A small network was shown many inputs. Here are its activations along a few directions, one row for each input.
Each table varies a few parts of the input and shows all the possible inputs, shuffled.
A made-up example of a description, with smaller parts first: one of 3 separate values, together with either a single point or one of 11 places along a line or (one of 6 places along a line, together with one of 8 places around a ring).
Shared parts are said once, and a part with two or three values counts as separate values.
In the rows, 128 means zero.

Other details of the inputs shift rows strongly along two fixed directions, in all tables alike. That doesn't count.
These rows show it; all are for the same input, with only those details redrawn:
[ 79 153  97 154 150 194  87 144 127 106  91 117 160 148 117]
[ 86 163 105 160 143 200  88 140 131  99  66  97 173 139 103]
[144 171 150 165 108 157 105 101 122  78  35  38 186 119  66]
[151 112 142 131 121  72 121  90  86 111 179 119 112 151 134]
[145 159 149 157 110 135 110  96 112  88  68  58 167 126  82]
[ 85 131  96 139 152 160  93 139 114 117 147 142 133 161 141]
[189 152 180 155  86  83 128  64  99  79  77  35 160 117  70]
[ 88 162 107 160 143 197  89 139 130 100  67  95 172 140 102]

A family of inputs:
x1: [ 71  87  65 138 151 163 139 158 124 186 179 196  79 144 180]
x2: [202 127 175  96  93  52 130  90  75  89 129  84 127 132 128]
x3: [181 147 187 100  70 108 127 103 100 102  28  24 157 112  87]
x4: [105 207 138 138 130 179 111 129 178 113  32  49 179 124  72]
x5: [123 119 107 147 142 183 153 156 148 179 149 164  87 107 150]
x6: [127  96 119  63 132  74 124 131 101 140 204 184  82 184 197]
x7: [ 46 100  52 115 154 187 115 164 123 177 160 200  99 161 158]
x8: [ 42 114  95 111 186 156  82 196 140 145 184 204 146 142 172]
x9: [167  80 148  86 107  71 112 131  43  99 190 131  81 128 167]
x10: [208 176 176 157  88  76 185  68 166 125  67  37 139  82  63]
x11: [124 115  88 113 141 146 149 148 140 153 129 176 100 133 174]
x12: [202  90 164 166  80 116 182  80 107 146 116 104  95  93 112]
x13: [ 42 131  87 117 196 158  87 190 166 134 185 220 155 156 175]
x14: [105 157 116 179 156 233 148 166 233 133  41 166 191  91 105]
x15: [ 83 146 133 114 153 122 117 147 191 127 131 165 171 146 134]
x16: [ 94 103  71 165 155 215 148 150 163 162 140 201 104 140 166]
x17: [195 165 168 119  89  56 169  64 147 126 106  65 130 110  67]
x18: [155 134 149 141 110  96 116  91  99  98 125  88 140 142 109]
x19: [160  60 148 118 109  41 122 101  41 111 244 141  63 142 161]
x20: [245 115 176 136  76 106 188  81 125 118  82  96 116  88 118]
x21: [138  97 150 112 104  75 128  97  87 138 166 110 100 152 134]
x22: [ 71 124  71 126 166 165 136 176 150 195 181 181  79 131 170]
x23: [ 63 188 113 130 144 216  90 170 162 137  48  71 165 126  94]
x24: [ 74 162 113 134 142 202 117 169 197 139  33 132 200 100  78]
x25: [201 111 182  89  84  53 125 101  48 102 128  68 118 119 127]
x26: [148 133 155 169 121 182 159 145 188 141  54 130 170  69  96]
x27: [161  77 141 125 118  40 127  92  69  98 244 156  72 155 162]
x28: [ 84 156  85 106 127 240 108 177 137 139   7 114 164 120 104]
x29: [174 147 169 132 115  68 128  96 108  83 153  72 120 115  99]
x30: [ 47 123 110 103 164 152  97 182 171 152 153 186 151 146 158]
x31: [158  83 179 109 124  31 124 125  98 103 217 149 117 112 144]
x32: [100 133 112 145 158 132 156 147 209 151 133 190 149 113 139]
x33: [134  67  95 106 136 162 155 161 102 179 182 217  58 127 207]
x34: [144 143 155 133 123 117 106 131  93 100 133  67 121 102 100]
x35: [115  83  88  96 140 133 146 164 100 180 166 192  71 132 198]
x36: [ 42 118  70 117 164 171  99 153 143 148 172 190 112 188 175]
x37: [197 165 180 123  74  79 159  75 128 130  64  30 140  88  45]
x38: [164  73 160 112 125  13 181 112 135 172 225 188  89 110 163]
x39: [120 155 126 120 148 106 109 128 124 122 170 120 121 143 133]
x40: [195 120 168 109  96  76 123 103  75  65 123  86 121 118 124]
x41: [159 104 118 132 142 106 178 117 151 175 223 196  59 130 173]
x42: [140 134 111  93 115 135 140 123 133 132  93 143 127 141 126]
x43: [ 91 142  79 170 140 199 140 137 174 142  72 135 141 127 120]
x44: [165  82 128 104 107  27 170  68 101 150 225 175  70 159 148]
x45: [ 75 149 121 146 169 178  92 176 172  80 103 149 190 114 118]
x46: [144 175 160 136 117 132 103 125 111 111  78  34 156 102  78]
x47: [ 53 148  86 153 152 233  70 175 113 121  72 105 162 137 117]
x48: [164 105 157  97 121  13 173  88 159 143 200 187 121 131 129]
- The inputs of x16 and x36 match in every part but one. If x33 is changed in the same way as x16 into x36, which row does it become? => x3
- What do these inputs look like to the network? => one of 2 separate values, together with one of 4 places along a line, together with one of 6 places along a line
- A walk changes only the place on the line of 4. It starts at x11 and steps to x43. List the rest of the walk in order. => x10, x32
- Change only the choice among 2 separate values in x25. List by row number the other rows that result. => x2
- Change only the choice among 2 separate values in x36. List by row number the other rows that result. => x21
